Each row below is a small network's average activation on inputs in which a field has the value named, seen along a few directions.
Values that are neighbours, or in one group, have similar rows; names and order tell nothing.
In the rows, 500 means zero.
Strong random noise was added to every row along 4 fixed directions; ignore it. To show where, here is one row again and again, with new noise each time:
[586 366 548 356 443 555 489 488 472 406 496 387 507 551 461 493 497 593
 529 467]
[646 582 380 720 503 402 439 361 499 450 551 546 502 609 602 504 454 542
 440 332]
[494 453 393 657 501 452 615 566 360 617 733 489 512 494 629 457 503 452
 507 515]
[520 352 349 735 506 405 519 361 465 536 731 505 573 727 634 530 491 609
 474 439]
[650 632 429 629 496 453 383 314 509 490 422 483 470 641 583 553 455 461
 409 395]
[451 307 551 320 454 608 536 491 397 629 531 290 504 623 517 560 533 440
 510 684]


Field Mokad:
b9: [383 246 422 450 419 564 577 551 498 515 571 503 618 503 476 532 473 590
 552 701]
b1: [459 166 625 316 473 488 522 605 628 184 484 557 596 533 338 489 510 835
 614 420]
b3: [427 270 549 372 534 473 603 510 344 540 644 450 543 526 439 502 536 564
 511 520]
b8: [555 709 388 679 485 493 473 441 482 609 563 525 446 563 571 463 528 430
 496 443]
b11: [476 309 741  74 398 788 540 502 545 510 401 259 495 492 331 475 570 561
 587 659]
b15: [395 425 474 636 649 404 442 377 477 773 576 385 490 844 636 610 559 342
 425 682]
b16: [446 636 247 773 502 346 542 530 403 566 533 693 552 392 603 525 414 406
 432 464]
b5: [400 517 442 664 455 500 535 597 578 523 623 656 488 464 514 509 526 572
 568 512]
b17: [490 589 587 470 545 498 482 569 575 447 484 472 439 495 496 416 523 486
 538 487]
b10: [396 438 417 629 458 472 404 377 606 689 501 494 524 792 655 657 514 468
 498 704]
b4: [485 548 516 685 605 432 509 412 659 410 608 560 542 540 546 424 515 650
 473 376]
b12: [378 467 435 601 582 376 459 531 455 579 500 616 513 587 570 582 447 408
 390 549]
b2: [344 568 618 421 587 548 587 653 486 633 420 567 468 265 486 483 531 327
 457 643]
b13: [359 464 372 622 478 543 574 448 512 603 569 607 538 435 526 549 491 490
 436 672]
b6: [534 652 475 555 486 448 451 677 463 460 463 524 424 405 529 449 519 383
 553 445]
b14: [362 568 541 576 561 519 537 293 484 684 479 498 563 461 471 568 540 372
 465 567]
b18: [432 422 417 572 591 444 633 480 432 613 741 500 590 517 528 506 564 495
 529 497]
b7: [605 653 425 593 503 448 516 512 433 519 559 524 452 446 552 442 436 438
 496 380]
Each value of Mokad is a pair of two hidden parts, and every pair occurs once (3 first parts, 6 second parts).
Q: b3 and b6 share the first part; b3 and b14 share the second. Which value has the first part of b14 and the second part of b6?
A: b5
Q: b12 and b15 share the first part; b12 and b1 share the second. Which value has the first part of b1 and the second part of b15?
A: b17
Q: b11 and b13 share the first part; b11 and b7 share the second. Which value has the first part of b7 and the second part of b13?
A: b16

Field Lanen:
f12: [393 471 619 477 621 459 380 306 699 501 238 548 591 633 454 642 465 473
 411 520]
f4: [726 630 459 549 545 379 394 390 493 319 499 436 412 642 467 424 539 607
 537 252]
f17: [197 469 442 652 595 577 661 503 459 778 680 645 606 449 557 615 592 335
 497 735]
f16: [619 458 398 421 335 576 387 276 478 547 354 389 529 670 499 656 443 450
 422 488]
f6: [537 320 355 600 378 341 526 628 383 475 693 513 493 642 563 438 558 570
 615 448]
f9: [682 703 402 645 580 363 510 323 421 501 517 410 460 514 511 434 534 433
 443 327]
f7: [510 507 545 240 364 699 546 669 469 415 186 522 469 272 351 582 415 426
 446 566]
f10: [519 537 410 649 407 657 535 434 655 520 604 613 530 462 539 448 494 612
 581 444]
f3: [558 527 257 933 482 237 439 557 567 399 602 806 522 645 661 540 366 565
 388 351]
f5: [460 621 489 833 647 312 564 463 503 471 738 572 452 604 692 447 560 565
 451 388]
f11: [438 541 511 638 631 414 322 428 688 547 430 602 591 741 515 593 488 535
 490 546]
f2: [643 838 573 262 499 688 485 401 315 716 326 279 408 322 434 486 501 183
 436 618]
f1: [587 744 627 627 658 356 504 432 539 426 465 590 475 312 505 394 450 479
 386 255]
f14: [490 378 407 555 507 389 258 216 575 358 205 600 566 804 505 727 416 626
 324 523]
f15: [551 564 818  76 519 714 627 653 460 472 406 421 457  32 301 328 514 418
 543 484]
f8: [622 749 454 416 456 485 423 613 282 498 373 444 359 298 514 465 385 230
 465 479]
f13: [461 465 532 437 446 560 402 565 654 564 479 423 386 635 594 515 557 526
 596 623]
f18: [515 564 517 553 437 555 403 422 686 381 435 455 480 570 509 485 520 639
 539 483]
Each value of Lanen is a pair of two hidden parts, and every pair occurs once (3 first parts, 6 second parts).
Q: f3 and f5 share the first part; f3 and f14 share the second. Which value has the first part of f14 and the second part of f5?
A: f1
Q: f18 and f8 share the first part; f18 and f10 share the second. Which value has the first part of f10 and the second part of f8?
A: f16
Q: f11 and f4 share the first part; f11 and f12 share the second. Which value has the first part of f12 and the second part of f4?
A: f9
